Here are a small network's activations along a few directions, averaged over the inputs that share one value of a field.
Related values have similar rows: they may be neighbours, one step apart, or belong to one group.
Strong random noise was added to every row along 8 fixed directions; ignore it. To show where, here is one row again and again, with new noise each time:
[-393  -42   16  -13 -491  -79  153  194 -193 -216  -66  -10   98 -153
 -176 -309 -102  328 -396   31  217  -41]
[ 248   -5  -11  -39 -239   48  183  106  277  377   40 -561 -356  102
 -125  344  263 -322 -211 -225 -208  -80]
[-117  -69 -163   51  280  177 -231  264 -271  290   72  -25  312  150
  456  370  -59   24  132  202  -20   58]
[  13  132 -366  -17 -467 -342  370  159  590 -115 -374 -762  273  -51
  107 -167 -395  392  191  332  -70 -220]
[  39 -196  -89  -82 -262  276 -179  309 -327  252   36 -256  -52 -197
   45  117   97 -137 -425  -47  253  116]
[-174 -407  144 -119   64  255 -296 -125 -185 -149  240  178  406 -274
   56  113 -228    9  -59  136  155  -49]
[-165  168 -117  219  -28  -94   -7  269 -258  126   87    8  -55  221
  147  106  121  149  -75   20 -114  -64]
[-189  -97 -394   87   21  102 -331   24   17  -30  323 -100  212  114
  383  330  -52  165  313  246 -321 -285]
[-422 -257   16 -508 -178  183   22 -381  277 -261  200  170  119 -228
 -195  123 -176  -74   41    8  -85   15]
[ 121   32  -98  172 -411 -128 -139  -54  -88 -235  284  -87 -341 -212
 -250 -153  114   51 -245  -95  -69 -248]


Values of MIVOK:
boz: [  58  229 -298   -1  249   63  362  495  205  729 -405 -573  152  464
  528  424  -54   -9  391  110 -157  228]
zadev: [-326 -667  -80   27   74  463 -176 -208  235  -66  192 -108  458  -30
  160  141 -203   55  260  156 -212 -343]
muk: [-269   18 -254  218 -137  165 -257 -359   99 -357  532  351 -252  239
  -48   35  379  152  379  -94 -591 -433]
vut: [-321 -412    9 -101 -225  216  -23 -342  262 -280   49  107  159  -90
 -123  -42 -163   21 -112   10   27 -122]
rego: [ 165  -34  181 -367 -207  -21  315   -6   32   23 -190  -72 -117 -377
 -279 -216  -97 -184 -273    5  375  292]
pazos: [  83  182  322  -58  368   45  237   58 -134  392 -128  221   15  303
   -5  146  175 -215  146 -250 -105  182]
tanis: [ -59  104  543  153  501 -305  344   11  146   35 -211  201  168  411
  -38   80   43   39  -22  -91    1   38]
lef: [ 450  148 -590  104 -172  -63 -506   14 -240 -272  -61 -165 -100 -314
  138 -259    8  135   17  282  206  -58]
fek: [ 114  209   -1  285  298 -167 -176  -88  -38 -123   34  367 -200  171
   56 -159  120   70   46 -109  -93    2]
zivoz: [-451 -483 -116 -228 -438  363 -219  -54   48 -140  367  -49  119   13
 -121  241  287  -57  -31   -9 -213 -397]
tof: [ -21 -118  323  310  489   38 -323   63 -312 -147  -93  455  485  -47
  260 -236 -284  289  227  137  241  153]
defiv: [ 149  -58 -344 -257   29  144 -165 -318  302 -273 -213  -94  371 -300
  123 -213 -343   17  199  211  194  141]
zor: [ 384  215  -43 -227  721  -71  -40 -233  132  276 -110  142  -78  137
  216  266 -110 -437  390  204  -19  394]
navif: [  92  112  363  -73  102 -163  202 -134  276   28  114   47 -352  171
 -223  177  275 -205   87 -235 -198 -143]
zirun: [  -7  244  108  264  358 -112 -134  380 -575  146  -92  316  108  129
  349 -174  -24  247  101  -27  183  160]
A value of MIVOK combines one of 5 hidden first parts with one of 3 second parts; all combinations occur once.
- tanis and lef share the first part; tanis and navif share the second. Which value has the first part of navif and the second part of lef? => zivoz
- boz and pazos share the first part; boz and zadev share the second. Which value has the first part of zadev and the second part of pazos? => muk

Values of ZOKA:
fumur: [ -76    8  386  274  460   10  233   46  313  186 -187   36  492  462
  183  166  -60   42  388  -33 -259 -109]
babab: [-618 -176 -306  -24 -384  -59 -230  -36  -10 -451  266  113  358  -57
  170   31 -124  359    6  357 -133 -415]
von: [ 511  190  130  -95  418  -47   95 -376  186  339  340  -62 -577  207
 -180  517  202 -736  214 -168 -374   35]
rer: [-582  678 -412  -94  185 -258  -32 -179 -300 -128  230  937 -509  300
   86 -141   44  311  520   -8 -429  363]
gor: [ 596 -101  709  194  627 -134   17  -18  128  186 -109  -62   97   58
  -59  201    9 -259  -49 -210  138  -21]
nub: [  88  137  -16  -42 -183 -449  181 -158  366 -214 -370 -101   76 -279
  -48 -424 -543  206  194  384  265  195]
faf: [ 127 -212  161   51  -26  327   44 -114   82  240  133   18 -286   15
 -205  121  293 -272 -214 -380  -38   58]
fozu: [-354 -412  691 -122 -621   64  585 -197  203 -176  154 -132   33 -147
 -715 -160   26  215 -603 -300   16 -415]
rud: [-171 -187  158 -106  -85  132  288  189  246  235 -146 -333   21  125
   -2  229  124 -145   84 -179 -168   37]
voram: [ -99   47 -261 -782  328  420 -168 -404  274 -158   46  431  -67  -62
  130  208  114 -344  389   -9 -137  350]
figu: [ 402  269 -232 -194   53 -200  -41 -239  289 -343   32 -119   50 -398
  -40 -131 -421   14  529  152  -53  -16]
sune: [-349  202   33 -308  -63  -78  141   99 -253 -133   -1  335   91   29
  -86  -53  133  164 -138  -11   57  126]
mez: [ 268   50  421  399  600  -73  -61   92 -362  375  -92  280  -85  406
 -119  164  307 -244 -311 -293   55  173]
kofup: [ 360  270 -482  -66  304  -45   50 -116  320  426 -226 -341 -162  270
  394  267   -4 -371  467  178 -175  344]
kopa: [-131  -75   67  100 -187  -49  322  485 -151  258 -516 -393  127   -4
   28 -118  -46   52 -590  -29  441   37]
A value of ZOKA combines one of 5 hidden first parts with one of 3 second parts; all combinations occur once.
- mez and babab share the first part; mez and voram share the second. Which value has the first part of voram and the second part of babab? => sune
- fozu and faf share the first part; fozu and von share the second. Which value has the first part of von and the second part of faf? => kofup

Values of NOR:
bol: [ 511 -448  -31   99   -3  470 -616  209 -209  180 -146 -413  143 -659
  217 -158  -73 -245 -357   14  666  161]
roki: [ 538  527 -617  233  254 -342   24   68  224  442  -54 -268 -205  211
  546  377 -144  -95  817  306 -458   74]
sobe: [  29  -59  420  169  -78  -54  309  161  300  256   23 -274  -65  205
  -48  -36  149  127  -39 -274 -143 -169]
zezep: [  24 -372  239  -39  351   81   -7 -457   15 -268  -13  370  411  -80
  -26   21 -292   14  -42  187  207   78]
ribi: [-189 -155  330  -60  -50   34  137  261  -37   74  -42 -253  608  263
   94  242  -85  125 -193  160   64 -167]
gapa: [ 314  263 -308  339  -63 -355  -28  256 -226  105   44  -14 -139  107
  233  -37   54   61   15  311  -55  101]
linid: [  90 -150 -179  129  517  121 -298  186  -61  134 -341  -53  816  164
  676  214 -210   73  611  351   51   71]
vefin: [-314 -201  431  325  -56 -194 -128  -60   26 -318  340   49  171   76
 -129   11  -46  388 -248  127 -224 -546]
lal: [-194 -110 -321 -304   79  169   71 -759  728 -180  354  104 -152   36
  -64  306 -165 -260  802  -67 -641 -194]
gugab: [-433   74 -712 -234 -302    5 -232  347 -378 -249   90    5  253  -40
  336 -135 -177  464  314  302 -121 -141]
sevi: [-782 -320  322 -365  -83  397  370  547 -105  684 -209 -252  170  285
  115  410   98  -16 -476 -252   24  115]
gavol: [-551   -6    5   -1 -187 -186  158  -65  427 -279  -60  -97   70  341
  -26 -117  -11  407 -135   65 -189 -354]
beb: [   4   82  430 -135  445  167   11 -571  138 -199  442  538 -109    1
 -394  250  147 -321  410 -397 -285  -55]
tati: [  18   78 -363  296 -114  302 -298  222 -638   -5   58  257 -405    3
    4 -231  259    1 -296  -42  261  202]
ger: [ -26 -380  394   31 -112  201  -88 -177  -34 -115  252   68   63   -3
 -364  139  425 -240 -482 -253   35 -260]
A value of NOR combines one of 5 hidden first parts with one of 3 second parts; all combinations occur once.
- ribi and vefin share the first part; ribi and linid share the second. Which value has the first part of linid and the second part of vefin? => bol
- sevi and gugab share the first part; sevi and sobe share the second. Which value has the first part of sobe and the second part of gugab? => beb
